A small network was shown many inputs. Here are its activations along a few directions, one row for each input.
In each table, some parts of the input vary, and every possible input appears once, in random order.
A made-up example of a description, with smaller parts first: line(4) and (point or ring(11) or (values(3) and ring(8))).
Shared parts are said once, and a part with two or three values counts as separate values.
(in the rows, 128 means zero)

Other details of the inputs vary at random and push rows far along two fixed directions, the same in every table; ignore that.

Table:
R1: [128 205 138 123 127 158 121 108 158 141 120 139 154 103 141]
R2: [107  52 122 123 152 146 178 135  97 133  59 161 157 136 101]
R3: [135  89 126 154 107  79 123 125  89 122 187  84  62 152 132]
R4: [134 169 133 128 117 132 104 110 137 132 132 140 130 123 129]
R5: [126 139 127 116 121 109 114 170 150 134 149 116 129  99 136]
R6: [120 143 124 142 106 107 118 117 113 156 148 120 101 117 132]
R7: [137  98 112 130 119  98 102 158 135 117 185  78 102 130 118]
R8: [119 153 119 128 112 112  99 119 130 146 136 136 116 125 137]
R9: [131  44 119 133 156 160 167 113 100 104  92 131 149 161  84]
R10: [133 135 119 127 127 113 107 125 139 113 154 112 108 152 147]
R11: [141 181 126 108 153 158 113 118 182 103 122 133 155 143 155]
R12: [136 139 145 128 116 103 117 137 119 119 135 144 109 133 148]
R13: [126 118 143 147 100  80 132 140  93 139 160 117  75 123 147]
R14: [124  91 124 121 178 202 190 108 136 112  63 134 191 138  99]
R15: [123  30 137 139 136 133 178 128  67 120  81 153 134 143  83]
R16: [131 232 152 104 150 184 146 125 192 125  89 157 187  95 171]
R17: [130 172 127 120 125 136 102 115 147 137 120 149 139 124 137]
R18: [123 112 112 133 101  93  93 152 121 150 170 100 106 106 107]
Each input here is: values(3) and (point or ring(5)).
Q: The inputs of R4 and R15 match in every part but the values(3) part. If R18 is changed in the same way as R4 into R15, which row does it become?
A: R5
Q: Which other rows agree with R10 in the values(3) part? List them by row number.
A: R3, R7, R9, R11, R14

Table:
R19: [129  83 123 123 148 170 148 104 112 123  64 171 168 147  82]
R20: [134  63 127 171  79  43  98  99  39 129 195 108  25 176 120]
R21: [102  99 138 128 141 157 189 121  97 144  56 166 160 115 120]
R22: [151  36 130 155  96  35 106 159  66 104 208  81  30 169 123]
R23: [159 227 143 119 123 142  91 125 192 101 179 104 132 117 162]
R24: [132 224 121  98 131 125  85 160 213 113 164 109 135 118 194]
R25: [109  99 141 135 149 159 197 111  97 144  57 167 151 126 126]
R26: [123  79 110 130 174 188 185 105 130 117  88 112 168 147 100]
R27: [134  50 125 168  80  52 113 127  52 116 226  58  34 154 108]
R28: [137 225 129  92 130 122  75 167 212 108 168 116 147 109 186]
R29: [146 248 173 122  98 113 101 132 161 126 149 159 117  96 186]
R30: [117  67 104 112 180 169 174 143 146 117  74 130 172 147 117]
R31: [143 228 137 114 123 137  86 129 188 110 183  98 140 109 166]
R32: [109  82 117 119 150 164 146 105 107 130  63 164 177 139  86]
R33: [121 106 151 131 153 162 192 116 104 135  50 175 156 126 119]
R34: [101  85  94 124 144 169 138 111 121 172  60 156 178 113  68]
R35: [156 221 136  97 129 126  79 164 213  99 164 122 138 117 181]
R36: [126  57 124 167  70  37  89 107  33 131 198 105  28 166 112]
R37: [127 231 108  98 123 121  66 174 222 150 165 109 143  84 170]
R38: [126  91 119 127 160 170 153  92 115 125  60 164 161 159  97]
R39: [127  72 165 165  61  27 120 139  21 135 189 123  37 123 124]
R40: [ 96  90 124 130 134 154 179 134 101 183  54 165 167  81  87]
R41: [109  77  94 126 157 183 164 129 136 158  85 110 183 103  65]
R42: [157 232 139 121 138 147  99 116 196 103 171  99 128 130 174]
Q: The inputs of R26 and R25 match in every part but one. If R31 is changed in the same way as R26 into R25, which row does it become?
A: R39
Q: What is each input in this table made of?
A: line(4) and (point or ring(5))
Q: Which other rows agree with R30 in the line(4) part? List them by row number.
A: R22, R24, R28, R35, R37
Q: Which other rows does R20 become when the ring(5) part takes its other values? List them by row number.
A: R19, R32, R36, R38

Table:
R43: [142 169 126 136 107 113  91 115 145 116 189  85  96 139 141]
R44: [116  65 105 121 148 156 136 100 106 132  74 152 157 152  81]
R45: [130 114 119 140 114  97 114 125 114 120 187  84  80 148 139]
R46: [130 110 140 148 105  95 142 123  85 139 144 133  80 134 135]
R47: [127 121 121 120 124 142 116 132 136 139 116 141 154 111 100]
R48: [127 100 115 133 134 120 129 119 118 117 153  98 109 154 131]
R49: [134 130 119 110 139 157 112 119 145 120  95 161 168 137 111]
R50: [122 100 113 145  96  97  99 120  99 147 153 112  97 125 101]
R51: [129 161 121 130 100  88  85 146 145 149 170 118  88 117 153]
R52: [145 178 136 104 149 142 116 150 187  85 137 128 148 138 179]
R53: [121  56 119 127 163 161 178 140 121 129  95 106 164 121  83]
R54: [119 211 139 127 126 144 127 112 155 146 123 138 140 110 171]
R55: [121  55 114 150  95  82 101 114  68 136 152 116  79 152  84]
R56: [128  84 147 131 131 119 161 135  88 106  95 161 122 144 134]
R57: [137 101 124 112 178 172 151 123 149 101  88 133 170 153 114]
R58: [128 193 126 107 130 132  93 143 177 141 129 136 151 104 147]
R59: [138 165 150 136 109 133 129 121 119 138 137 133 125  92 130]
R60: [121  74 137 169  88  87 144 109  48 151 154 109  78 120  93]
R61: [116 199 110 109 129 137  94 126 174 146 127 136 148 119 157]
R62: [131 201 159 111 129 132 129 140 161 113 117 159 140 115 182]
R63: [113 147 111 120 121 121 103 130 140 153 134 124 125 119 137]
R64: [114  71 143 126 145 147 192 141  98 122  65 166 156 124 113]
R65: [126 121 119 141  92  87  83 120 103 141 169 112  84 134 112]
R66: [108 129 129 128 155 166 168 100 122 138  71 160 164 134 128]
R67: [136 189 146 146  90 101 101 101 118 136 169 124  93 126 150]
R68: [144  46 132 150 114  97 123 126  75 101 175  98  87 155  88]
R69: [124 121 137 142 119 112 134  99  91 126 126 142 101 154 145]
R70: [131 160 134 118 100  78  85 169 141 123 165 126  98 117 160]
R71: [134 146 146 119 146 155 148 109 129 117  81 165 152 139 138]
R72: [108 152 126 127 138 164 168 116 127 157  91 141 159 103 135]
R73: [113 127 120 107 141 138 140 167 158 141  94 145 166  90 125]
R74: [134 127 116 117 155 173 132  98 156 105 109 122 160 154 119]
R75: [124 110 137 152 100  92 148 131  82 154 148 120  84 114 132]
R76: [122  30 113 147 137 116 165 140  87 127 132  96 104 149  91]
R77: [141 188 132 113 145 150 114 140 185 116 144 106 147 116 153]
R78: [112  75 129 138 146 158 190 120  96 148  65 154 145 123 106]
R79: [140  98 150 144 123 123 137 103  83 113 118 155 122 145 109]
R80: [137 123 153 144 111 116 128 112  89 122 138 145 110 134 117]
R81: [141  48 131 154 106  96 128 134  79 112 178  88  88 142  84]
R82: [141 105 139 131 118  84 115 160 117  93 180  97  83 143 148]
R83: [135  72 114 129 151 137 150 125 115 107 114 115 122 166 118]
R84: [120 193 113 113 130 133 107 147 183 158 130 132 144  92 150]
R85: [136 181 148 143 104  90 111 120 127 132 162 135  81 132 170]
R86: [115 130 107 119 158 165 156 127 157 138 116 101 165 114 127]
R87: [107  61 100 116 156 156 144 113 106 135  68 155 155 154  99]
R88: [114  31 110 145 137 119 159 125  81 130 139  91 110 151  94]
R89: [110 195 110 113 128 139 102 135 174 160 132 126 150  96 152]
R90: [142 162 124 132 116 103 106 138 151 118 184  93  89 139 160]
R91: [142 190 131 111 145 148 114 136 184 111 144 109 148 127 154]
R92: [129 130 119 105 147 148 118 127 150 123  86 158 163 138 122]
R93: [132 113 128 140 100  78  95 153 104 150 171 109  90 105 121]
R94: [131 122 148 141 113 108 140 126  92 137 134 133 107 121 127]
R95: [123 144 113 121 127 126 112 140 149 146 120 138 129 126 135]
R96: [130  72 114 134 147 134 154 131 119 115 119 110 121 157 112]
R97: [130 110 129 116 149 141 150 159 146 101 123 117 148 133 137]
R98: [129  91 135 142 130 127 160 110  94 126  94 156 112 153 127]
R99: [131  47 115 145 122  88 129 113  77 108 163  91  79 175 115]
R100: [133  96 120 147 113 111 120 116 107 123 173  84  96 139 106]
R101: [122 135 117 107 146 149 126 137 152 136  90 149 167 118 114]
R102: [132 192 148 117 141 179 140 114 155 133  91 156 178  99 133]
R103: [133 107 119 139 126 127 122 110 119 111 155  99 114 153 111]
R104: [134 131 125 121 150 172 145 133 156 123 123 111 172 106 105]
R105: [125 102 152 141  98  85 151 156  84 135 149 126  90 105 138]
R106: [129 165 122 129 106  86  81 140 146 137 166 128  88 135 154]
R107: [124 121 125 113 155 155 162 162 166 114 113 114 166 104 134]
R108: [138 165 120 128 107  88  76 135 143 129 161 134  89 145 161]
R109: [125 166 125  89 154 152 118 149 182 112  80 167 177 125 154]
R110: [139 181 157 138  97  94 113 132 120 143 169 118  91  96 157]
R111: [126  89 129 128 112  77 111 163 101 120 142 132  99 132 128]
R112: [129 157 135 120  97  78  87 171 143 129 167 121  98 108 159]
R113: [142 102 124 115 167 182 147 115 147  97  96 136 178 152 101]
R114: [122  59 113 119 147 156 142 122 109 129  79 160 167 133  72]
R115: [136 196 125 110 120 145  86 132 172 131 132 144 154 111 136]
R116: [119 111 108 126 158 182 160 116 149 134 101 106 177 115  94]
R117: [127 114 152 139 110  98 149 150  97 126 131 138 109 116 144]
R118: [130 137 148 130 137 139 147 116 119 125 101 156 137 130 132]
R119: [114 128 106 124 124 144 121 120 137 156 113 126 148 101  99]
R120: [152 165 137 132 107 111  92 132 145 106 193  95 104 133 138]
R121: [138 214 142 128 123 148 111  86 155 122 120 153 138 135 161]
R122: [127 176 120  97 157 159 113 131 180 130  85 156 180 117 134]
R123: [116 195 113 107 135 137  89 122 172 142 128 141 144 126 160]
R124: [122  78 138 133 147 154 180 118  92 134  65 157 155 128  98]
R125: [135 182 135 109 142 140 125 163 188 104 144 111 149 113 169]
R126: [106 130 127 129 153 171 172 106 119 142  71 156 162 127 125]
R127: [131 142 124 124 115 135 105 140 144 147 134 130 146  95 110]
R128: [137 162 124 137 114  98 113 146 156 133 191  82  92 115 154]
R129: [123 144 136 140 127 146 140  92 117 131 104 148 140 133 123]
R130: [113  84 129 143 137 167 175  97  92 145  70 146 154 122  88]
R131: [147 183 159 139  89 103 101 116 118 125 173 133  95 119 148]
R132: [135  70 124 130 152 132 147 131 112 106 123 112 129 152 102]
Q: The inputs of R76 and R96 match in every part but one. If R47 is changed in the same way as R76 into R96, which row does it become?
A: R114
Q: The inputs of R104 and R113 match in every part but one. If R107 is changed in the same way as R104 into R113, which row does it become?
A: R52
Q: What is each input in this table made of?
A: values(3) and line(5) and (point or ring(5))
Q: Which other rows does R111 become when the values(3) part takes its other values? List them by row number.
A: R62, R82
Q: Which other rows agree with R76 in the line(5) part and the values(3) part? List them by row number.
A: R77, R81, R88, R100, R125
